These are the activations of a small neural network, seen along a few directions. Each row is one input.
Each table varies a few parts of the input and shows all the possible inputs, shuffled.
Descriptions start from the smaller parts, as in this example, which fits no table here: one of 8 places around a ring, together with either a single point or one of 9 places along a line or (one of 3 separate values, together with one of 6 places along a line).
Shared parts are said once, and a part with two or three values counts as separate values.
(in the rows, 128 means zero)

Other details of the inputs vary at random and push rows far along two fixed directions, the same in every table; ignore that.

A family of inputs:
r1: [104 132 104 175 114 150 129 108 146 123 186 167 141 125 132]
r2: [ 68 154 132 106 127 152 148  57 168 101 144 149 137 106 126]
r3: [139 114 128 150 136  99 109 146  98 167 105 109 152 136 141]
r4: [130 126 109 170 113 140 140 123 165  89 144 183 142 126 134]
r5: [109 138 137  63 158 141 135  83 139 101  93  79 118 127 122]
r6: [ 96 153 148  48 133 132 128  99 146 139 128 103  99 121  98]
r7: [ 91 150 147  59 144 133 133 108 138 106 113  80 107 123 120]
r8: [166 125 137 137 127 122 109 185 110 129 107 118 110 145 134]
r9: [132 121 127 149 134 103 104 161  90 169 124 104 136 135 134]
r10: [172 117 126 135 133 122 108 176 111 134 114 112 111 150 128]
r11: [180 112 127 138 135 117 114 160 119 134  94 117 127 151 135]
r12: [122 127 107 166 110 142 135 106 163 121 162 188 143 125 123]
r13: [192  77 160 127 104 132 208 132  38 179 131 120 128  87 163]
r14: [149 114 130 142 128  95 110 158 108 166 102 126 139 136 126]
r15: [120 126 107 179 121 143 141 112 156  89 148 167 153 127 147]
r16: [115 142 137  52 151 142 130  99 145 100 107  94  96 125 101]
r17: [101 129 111 177 112 130 135 116 147 109 147 193 144 109 124]
r18: [108 130 103 175 118 149 129  99 148 123 182 169 150 125 132]
r19: [100 151 147  51 135 131 129  90 149 139 124 105 108 122  98]
r20: [ 80 160 157  57 136 133 128  95 135 135 122  89 109 117 117]
r21: [173 114 127 132 128 108 111 167 121 144 116 114 128 153 127]
r22: [135 122 139 152 130  97 112 152  96 161  97 115 152 132 147]
r23: [114 123  95 173 123 149 133 119 149  94 175 156 138 131 134]
r24: [ 91 126  96 182 126 139 128 105 134 116 173 167 151 112 126]
r25: [156 119 135 143 128 108 112 141 112 173 113 110 151 149 146]
r26: [133 119  99 166 118 142 139 116 167  94 153 177 141 130 127]
r27: [ 97 128 100 172 115 137 128 126 141 117 173 181 130 112 111]
r28: [147 118 130 140 128  99 105 164 102 168 116 121 132 136 119]
r29: [118 123  92 181 130 162 131 119 143  81 171 160 131 129 135]
r30: [ 67 154 150  68 144 122 126 105 118 131 113  88 111 106 113]
r31: [123 121  92 182 132 160 131 110 145  82 166 161 140 130 135]
r32: [166 112 126 143 136 109 117 150 118 143 104 100 148 154 148]
r33: [168 117 127 132 126 110 111 176 119 144 121 112 120 152 127]
r34: [204  84 163 118  88 129 201 147  58 176 126 141 107  87 139]
r35: [176 121 137 140 129 116 115 166 118 128  86 122 127 146 141]
r36: [162 125 138 133 120 110 112 185 118 138 114 118 118 146 132]
r37: [163 114 124 142 136 111 111 156 111 145 119  96 141 154 142]
r38: [107 146 146  69 153 139 137  91 137  96  85  87 119 124 129]
r39: [ 71 160 133  95 116 154 142  87 169 103 161 160 107 105 103]
r40: [ 74 154 152  59 135 122 128 114 130 129 112 106  98 105  98]
r41: [162 128 149 136 115 104 114 157 121 167 101 133 137 144 138]
r42: [ 95 151 147  62 152 144 130 108 130  96 105  79 100 122 121]
Each input here is: one of 2 separate values, together with either a single point or (one of 4 places along a line, together with one of 5 places along a line).
The inputs of r6 and r1 match in every part but the choice among 2 separate values. If r14 is changed in the same way as r6 into r1, which row does it become?
Answer: r3
The inputs of r25 and r12 match in every part but the choice among 2 separate values. If r20 is changed in the same way as r25 into r12, which row does it become?
Answer: r39
A walk changes only the place on the line of 4. It starts at r9 and steps to r1. List the rest of the walk in order.
Answer: r23, r29
Which other rows does r40 become when the place on the line of 4 takes its other values? List them by row number.
Answer: r8, r36, r39
Which other rows does r4 become when the choice among 2 separate values takes its other values? List them by row number.
Answer: r15
